A small network was shown many inputs. Here are its activations along a few directions, one row for each input.
Each table varies a few parts of the input and shows all the possible inputs, shuffled.
A made-up example of a description, with smaller parts first: ring(5) and (point or line(11) or (values(2) and line(6))).
Shared parts are said once, and a part with two or three values counts as separate values.

Other details of the inputs vary at random and push rows far along three fixed directions, the same in every table; ignore that.

Rows:
r1: [-27 -39  57 -31 -84 -51 -28  -4  38 -43  55  -6]
r2: [-34 -35 -15  35 -13  -1  10  26 -21 -30 -45  13]
r3: [-35  -2  10 -24 -52  67 -37  -3 -12  24 -84  14]
r4: [ 15   0 -21  45  77 -50  15  20  -6 -13  24   9]
r5: [ -7  15  38  -5  -9  63 -34 -27 -26  51 -51  18]
r6: [-10 -19  -5  11 -33 -23  22  13  13 -41  42  -1]
r7: [-54 -16   8  -1 -38  38 -18  14 -35 -13 -96  23]
r8: [ -3  25  16 -38 -54  40 -17 -16  29  13  13 -11]
r9: [ 27  16   7 -29  40   3 -19  -7  33  55  22 -36]
r10: [-38  -9  -5  10 -27  22  -8  21 -26 -12 -53   9]
r11: [-11 -20 -10  32  27 -51   8 -14 -11 -23  25  -3]
r12: [-22   6   7 -35 -23  57 -19  -2 -17  25 -77  17]
r13: [-18 -32 -23  38  13 -24  37  27 -16 -32 -17  13]
r14: [  8 -12 -42  36  51  -4  30  30 -18 -14 -14  -6]
r15: [-55 -47  -2  42   6 -39 -11   5 -54 -42 -48  24]
r16: [ 27   0  19  -7 -43 -56  -5 -14  26 -18  61  -3]
r17: [-50 -37 -10  29 -15 -23  24  32 -37 -41 -58  27]
r18: [ 24  33  23 -27  10  11 -31 -24  38  35  37   4]
r19: [ 28  31  -3  -9  58  15 -22  -9  12  45   8   4]
r20: [ -8 -13  19 -21 -65 -39  27  -5  30 -59  62   5]
r21: [-34 -31   9   4 -68 -15   6  17  -3 -55  18  13]
r22: [ 43  34 -15 -16  62  10  -7 -45  17  48  38 -27]
r23: [ 58  34 -39 -13  74  32  29  -4  18  47  21 -23]
r24: [-40 -20  33 -29 -28  23 -56   5 -12  36 -64   1]
r25: [-46 -28  -8  15 -17  -3  13  29 -41 -27 -67  27]
r26: [ 28  30 -14 -16  11  26   7  -7  26  10  22 -23]
r27: [ 26  11  35 -59 -20  -1 -32 -23  54  29  57 -31]
r28: [ 10 -14   7  53  37 -29  25   5 -32 -26  15  10]
r29: [ 27  20  24 -60 -58  29  -3 -34  55   7  64  -7]
r30: [ 21   4 -11 -10 -14 -17  23   4  22 -34  61 -14]
r31: [ -7  -9   2  34  33 -50   2  17  -1 -21  26  17]
r32: [-26 -24  29 -27 -98 -17   6  -2  18 -52  48  19]
r33: [ 64  39  -9 -18  32   0 -11 -24  19  56  21 -18]
r34: [ 36  21   7  29  57   8  14 -15 -10  25  17  -6]
r35: [  7 -26   3   5  24 -61   6  19  13 -23  49 -22]
r36: [ 30  36  -8  -2  71  13 -17  -5   9  53   7   2]
r37: [-30  19  17 -40 -46  75 -33 -11  -9  36 -74   9]
r38: [  0  14  12 -21 -45 -12  19 -10  35 -27  58 -11]
r39: [-13   3   7 -28 -34  72 -30  -9   1  28 -56   6]
r40: [ 48  37   7   3  58  38   0 -24 -11  47   9  -9]
r41: [  8  10   0  -6  -1  18 -35  -5 -25  53 -61  10]
r42: [-10 -14 -34  38  23 -18  30  30 -18 -20 -16  -2]
r43: [  7  -9 -27  21  32 -33  46  20  -4 -33   9  -1]
r44: [  2   5 -41  29  54  15  18  28 -27   0 -43  -9]
r45: [-10   7 -10   5  42  16 -22 -26 -20  44 -32  -3]
r46: [ -3 -17 -11  15  -7 -27  38  14   8 -28  33   3]
r47: [-50 -37  -6  40  15 -34  -9   3 -51 -27 -41  19]
r48: [ 28  17 -40  25  54 -10  37  16  11  -7  25 -26]
r49: [ 21  17   0 -12   5  22 -36 -11 -18  55 -55   7]
r50: [ -3 -10 -45  39  47  -7  28  37 -32 -10 -30  -3]
r51: [-17 -18  63  -3 -81 -19 -10 -20  -7 -47  52  24]
r52: [ 10  -1 -14  14   7 -33  39  11  13 -48  40 -12]
r53: [-11  22  43 -63 -98  38 -22 -35  46  -4  24  -3]
r54: [ 33  23 -17 -19  11  23  10  -8  25  12  24 -20]
r55: [ 38  13 -21  21  43 -28   4   2  -8  33  -5  -8]
Each input here is: ring(5) and (values(5) or ring(6)).
- Changing only the ring(5) part turns r27 into r24. The same change can be made to r29. Which row results? => r32
- Changing only the ring(5) part turns r15 into r22. The same change can be made to r7. Which row results? => r52
- Change only the ring(5) part in r3. List by row number the other rows that result. => r30, r42, r50, r54
- Change only the ring(5) part in r26. List by row number the other rows that result. => r8, r10, r44, r48

Rows:
r56: [-25 -26   5 -14 -46 -35  -9  31  11 -27 -18  10]
r57: [-12 -37 -11  44  36 -42  -7  37 -34   7 -63  11]
r58: [-10   1  19  35  13 -20 -14   5 -38   7 -50  20]
r59: [ 27  -1 -53  36  76 -18  58  50  12 -22  24 -30]
r60: [ 33   8 -61  46  84  -4  65   6 -21  -5   6 -21]
r61: [-13  13  13   3  46  56 -48 -28 -44  67 -90  11]
r62: [ 31  35 -21 -50  59  24  -9  -6  51  62  25 -39]
r63: [-21  18   5   9  25  71 -21 -21 -38  37 -59  25]
r64: [ 50  26   3 -32  15  -8 -24 -25  27  64  16 -21]
r65: [ -6   1 -16  39  33  19   8 -20 -39   9 -30  16]
r66: [ 34  22 -21 -39 -31  24  14 -11  40  12  34 -25]
r67: [ 27 -14 -52  27  62 -73  40  41  -1 -16  12 -25]
r68: [-19 -20  11  17  26 -26 -24  30  -2   7 -29  15]
r69: [ 35  40  -6 -24  23  61  27 -12  32  31  32 -14]
r70: [-45  -8  11  -2 -31  55  -3  -5 -26 -12 -68  17]
r71: [-29 -35 -24  26 -20 -60  48  30   0 -80  44 -13]
r72: [-34  -7  -6 -26   7  38 -37  20  -2  37 -85  -2]
r73: [ -6 -14  46  15 -80 -17   2  -2 -18 -57  30  38]
r74: [ 42  27 -22 -32 -14  29  19   3  43  24  34 -29]
r75: [-31  -6  37 -15 -99  43  -8  13 -16 -24 -53  41]
r76: [  1  -2  -3 -46 -30 -16 -16 -14  41  -2  42 -21]
r77: [ 24  16   9 -30 -65  15  22 -26  15 -18  41  -7]
r78: [-17 -23  44  -2 -72 -34 -32 -35  -8 -35  28  20]
r79: [ -2   1   2  24 -30  -1  -1 -19 -33 -19  -5  30]
r80: [ -4  12  -5 -37 -40  16   6  -8  48 -17  47 -25]
r81: [-19 -14  45  13 -29 -24 -28   0  -5 -25  22  32]
r82: [ 37  42  16  -9  19  34   7 -22  16  22  54   8]
r83: [-19 -34   4  58  43 -73  18  11 -23 -63  43   5]
r84: [-27 -24 -10  12  35 -23 -25  -7 -20  20 -34  -3]
r85: [ -1   3  42 -47 -15 -13 -30 -19  32  15  51 -24]
- What is each input in this table made of? => ring(5) and ring(6)
- Change only the ring(6) part in r78. List by row number the other rows that result. => r64, r66, r67, r77, r79
- Change only the ring(5) part in r69. List by row number the other rows that result. => r60, r70, r75, r77
- Change only the ring(5) part in r61. List by row number the other rows that result. => r58, r78, r81, r83
